Each row below holds a small network's activations on one record, seen along a few directions.
After each row come some of the record's fields: NOK, NELU, GIGEP, TEG, DAGU, KUVIS.
A field that a record lacks is left out.
Other fields move the rows too, some of them a lot.
In the rows, zero is written as 500.
Strong random noise was added to every row along 2 fixed directions; ignore it. To show where, here is one row again and again, with new noise each time:
[451 675 514 605 572 550 474 501 343 434 527 391 569 318 622 704 599 400]
[568 667 494 546 582 576 500 490 371 458 565 396 465 278 623 677 564 374]
[699 637 474 453 630 574 536 434 518 463 570 519 433 350 447 511 541 392]
[480 663 510 578 592 542 484 478 404 430 518 448 583 364 537 632 598 417]

[600 558 530 540 567 595 551 442 461 514 561 470 521 345 620 539 467 460]  {DAGU: nive, KUVIS: ziga}
[302 586 593 707 548 555 462 430 388 472 432 447 810 464 595 593 621 513]  {DAGU: nive, KUVIS: ziga}
[824 527 499 444 592 552 666 628 549 453 511 565 439 392 466 406 376 508]  {DAGU: riduz, KUVIS: ziga}
[602 497 524 560 579 543 513 457 437 512 539 598 642 516 412 506 584 455]  {DAGU: nive, KUVIS: fevuk}
[286 419 621 745 506 348 314 517 462 563 317 516 685 662 423 437 651 586]  {DAGU: dega, KUVIS: ziga}
[821 434 389 320 698 478 746 526 733 513 552 736 512 548 251 172 361 437]  {NOK: gugas, NELU: mame, GIGEP: med, TEG: leb, DAGU: zoga, KUVIS: feba}
[924 577 415 276 637 637 614 593 565 447 719 479 202 230 630 437 386 418]  {DAGU: zife, KUVIS: ziga}
[678 423 449 312 494 557 473 463 650 635 538 630 268 567 296 380 454 471]  {NOK: sadu, NELU: giki, GIGEP: med, TEG: gize, DAGU: zoga, KUVIS: fufog}
[457 592 558 586 605 658 367 340 404 490 428 414 609 423 532 613 773 381]  {DAGU: nive, KUVIS: ziga}
[511 635 535 565 593 570 517 397 444 520 501 448 574 402 568 525 553 457]  {DAGU: nive, KUVIS: ziga}
[661 482 471 480 631 510 515 354 720 536 437 709 723 578 260 274 507 495]  {DAGU: nive, KUVIS: loto}
[463 512 591 599 575 454 655 617 473 373 534 500 803 410 468 470 418 512]  {NOK: gugas, NELU: mame, GIGEP: med, TEG: leb, DAGU: zoga, KUVIS: ziga}
[439 481 515 377 482 502 480 464 651 432 474 642 367 594 330 421 435 563]  {NOK: sadu, NELU: giki, GIGEP: med, TEG: gize, DAGU: zoga, KUVIS: ziga}
[244 530 581 773 437 384 536 725 365 368 479 455 809 491 605 728 433 583]  {DAGU: zoga, KUVIS: ziga}
[880 434 400 273 515 653 505 453 628 650 606 474  60 334 492 435 311 381]  {NOK: fol, NELU: giki, GIGEP: med, TEG: gize, DAGU: zoga, KUVIS: ziga}
[635 520 558 504 507 515 572 588 560 466 453 610 483 518 461 470 418 537]  {DAGU: dezo, KUVIS: ziga}
[575 590 521 536 628 585 500 427 533 419 499 579 650 433 385 494 625 438]  {DAGU: nive, KUVIS: ziga}
[575 442 614 503 582 556 548 444 475 584 518 492 561 515 471 466 520 424]  {NOK: fol, NELU: mame, GIGEP: med, TEG: leb, DAGU: zoga, KUVIS: fufog}
[231 548 437 414 385 391 524 472 562 466 452 528 446 704 359 405 482 711]  {NOK: tunip, NELU: mame, GIGEP: lelak, TEG: gize, DAGU: zoga, KUVIS: fufog}
[437 532 514 496 453 442 618 563 577 406 543 503 570 488 436 444 517 552]  {NOK: toded, NELU: mame, GIGEP: med, TEG: leb, DAGU: zoga, KUVIS: ziga}
[556 505 468 437 378 481 582 567 616 525 574 515 311 453 569 492 382 502]  {NOK: tunip, NELU: giki, GIGEP: lis, TEG: leb, DAGU: zoga, KUVIS: ziga}
[615 431 652 527 544 570 544 496 357 617 570 400 514 392 632 573 463 386]  {NOK: fol, NELU: mame, GIGEP: med, TEG: leb, DAGU: zoga, KUVIS: fufog}
[836 525 508 419 624 645 618 405 519 634 631 554 384 372 525 423 455 417]  {DAGU: nive, KUVIS: fufog}
[649 458 392 337 539 358 670 624 674 394 612 678 240 420 358 362 240 572]  {NOK: pak, NELU: giki, GIGEP: med, TEG: gize, DAGU: zoga, KUVIS: loto}
[414 444 481 360 459 505 506 384 660 502 466 568 337 632 339 351 498 645]  {NOK: tanid, NELU: mame, GIGEP: lelak, TEG: gize, DAGU: zoga, KUVIS: ziga}
[627 573 504 427 529 451 652 576 475 414 604 471 502 423 451 477 420 438]  {NOK: pak, NELU: mame, GIGEP: med, TEG: leb, DAGU: zoga, KUVIS: fufog}
[300 532 522 630 515 392 520 591 469 372 473 504 787 533 525 595 534 620]  {DAGU: nive, KUVIS: loto}
[370 568 551 617 578 583 375 352 457 456 393 501 702 532 443 563 762 456]  {DAGU: nive, KUVIS: ziga}
[212 559 587 684 464 368 430 622 403 413 316 539 813 742 452 530 515 613]  {DAGU: riduz, KUVIS: fufog}
[631 534 521 480 649 634 456 344 508 563 495 582 559 526 359 451 710 401]  {DAGU: nive, KUVIS: fufog}
[429 643 507 610 630 550 547 510 470 335 490 562 752 430 437 531 615 478]  {DAGU: nive, KUVIS: ziga}
[330 500 532 553 402 473 478 519 560 495 483 490 484 568 543 537 481 517]  {NOK: tanid, NELU: giki, GIGEP: lis, TEG: leb, DAGU: zoga, KUVIS: ziga}
[899 428 462 300 495 599 468 347 572 661 610 389  71 359 627 540 509 422]  {DAGU: nive, KUVIS: loto}
[866 396 435 307 584 602 403 332 737 602 618 525 197 542 377 321 517 431]  {DAGU: ruze, KUVIS: ziga}
[494 561 516 473 600 568 420 493 490 434 507 438 574 450 554 499 649 507]  {DAGU: zife, KUVIS: ziga}
[408 362 554 616 446 447 332 459 493 605 319 435 583 693 535 555 593 548]  {DAGU: dega, KUVIS: loto}
[292 429 605 634 407 450 422 493 505 442 436 549 662 677 437 511 534 516]  {NOK: sadu, NELU: giki, GIGEP: lis, TEG: leb, DAGU: zoga, KUVIS: ver}
[452 484 398 413 383 553 417 491 580 591 504 437 232 490 521 532 461 513]  {NOK: tanid, NELU: giki, GIGEP: med, TEG: gize, DAGU: zoga, KUVIS: ziga}
[458 479 519 546 470 564 432 416 379 550 447 290 372 429 712 693 632 349]  {NOK: sadu, NELU: mame, GIGEP: med, TEG: leb, DAGU: zoga, KUVIS: loto}
[627 521 588 516 557 520 576 524 541 466 395 575 634 512 383 428 527 574]  {DAGU: dezo, KUVIS: ziga}
[486 542 434 465 418 429 650 652 628 403 598 557 421 467 489 480 374 534]  {NOK: toded, NELU: giki, GIGEP: lis, TEG: leb, DAGU: zoga, KUVIS: ziga}
[211 437 446 550 295 396 440 596 506 587 449 565 579 692 427 501 484 668]  {NOK: tunip, NELU: giki, GIGEP: med, TEG: gize, DAGU: zoga, KUVIS: fevuk}

Which values does each new row have?
[516 499 575 487 534 452 436 417 583 531 318 596 651 769 249 303 578 600]  {DAGU: riduz, KUVIS: fufog}
[542 410 592 531 532 522 483 395 466 570 451 388 524 470 587 561 526 411]  {NOK: fol, NELU: mame, GIGEP: med, TEG: leb, DAGU: zoga, KUVIS: loto}
[630 469 394 377 435 400 668 597 712 466 599 597 321 499 450 424 334 522]  {NOK: toded, NELU: giki, GIGEP: lis, TEG: leb, DAGU: zoga, KUVIS: loto}
[754 474 459 331 622 561 460 426 599 522 544 486 375 444 517 414 574 471]  {DAGU: zife, KUVIS: loto}
[943 600 397 306 716 644 696 427 717 402 627 707 336 371 291 275 465 411]  {DAGU: nive, KUVIS: ziga}
[308 477 428 448 392 423 486 561 661 570 454 667 550 700 273 376 490 662]  {NOK: tunip, NELU: giki, GIGEP: med, TEG: gize, DAGU: zoga, KUVIS: fufog}
[480 498 485 474 384 461 601 627 532 574 597 531 377 501 591 535 399 514]  {NOK: tunip, NELU: giki, GIGEP: lis, TEG: leb, DAGU: zoga, KUVIS: fufog}
[401 443 486 382 450 508 533 460 534 571 529 523 305 598 451 451 480 617]  {NOK: tanid, NELU: mame, GIGEP: lelak, TEG: gize, DAGU: zoga, KUVIS: fufog}
[650 494 487 473 635 502 516 374 659 454 471 678 635 548 267 386 573 484]  {DAGU: nive, KUVIS: loto}
[470 493 541 482 522 571 470 484 433 545 483 488 489 521 538 495 623 359]  {NOK: sadu, NELU: mame, GIGEP: med, TEG: leb, DAGU: zoga, KUVIS: fufog}
[502 509 432 478 530 477 626 714 517 494 590 585 585 437 414 475 297 541]  {NOK: gugas, NELU: giki, GIGEP: med, TEG: gize, DAGU: zoga, KUVIS: fufog}
[811 423 527 344 520 443 522 361 738 592 505 653 427 706 151 236 427 560]  {DAGU: zoga, KUVIS: fufog}
[550 603 512 482 616 471 496 409 584 414 491 670 713 610 211 363 555 501]  {DAGU: nive, KUVIS: fufog}
[542 575 522 519 642 601 450 348 561 443 443 580 648 507 341 451 702 439]  {DAGU: nive, KUVIS: ziga}
[637 384 558 484 481 462 479 417 702 553 464 628 496 677 278 374 469 567]  {DAGU: zoga, KUVIS: ziga}
[773 608 451 348 707 612 511 272 699 484 496 653 416 528 199 281 644 411]  {DAGU: nive, KUVIS: ziga}
[528 582 477 564 626 523 570 495 475 389 498 549 660 408 507 564 570 452]  {DAGU: nive, KUVIS: loto}
[773 549 489 441 600 672 499 415 412 600 603 466 331 331 580 591 598 329]  {DAGU: nive, KUVIS: fufog}
[572 549 485 529 669 486 587 459 600 368 471 678 748 512 310 417 561 501]  {DAGU: nive, KUVIS: loto}
[623 454 528 543 448 472 551 603 526 497 564 507 422 466 548 588 355 501]  {DAGU: zoga, KUVIS: ziga}
[659 668 465 509 601 637 523 464 387 550 581 355 447 215 674 588 493 357]  {DAGU: nive, KUVIS: ziga}
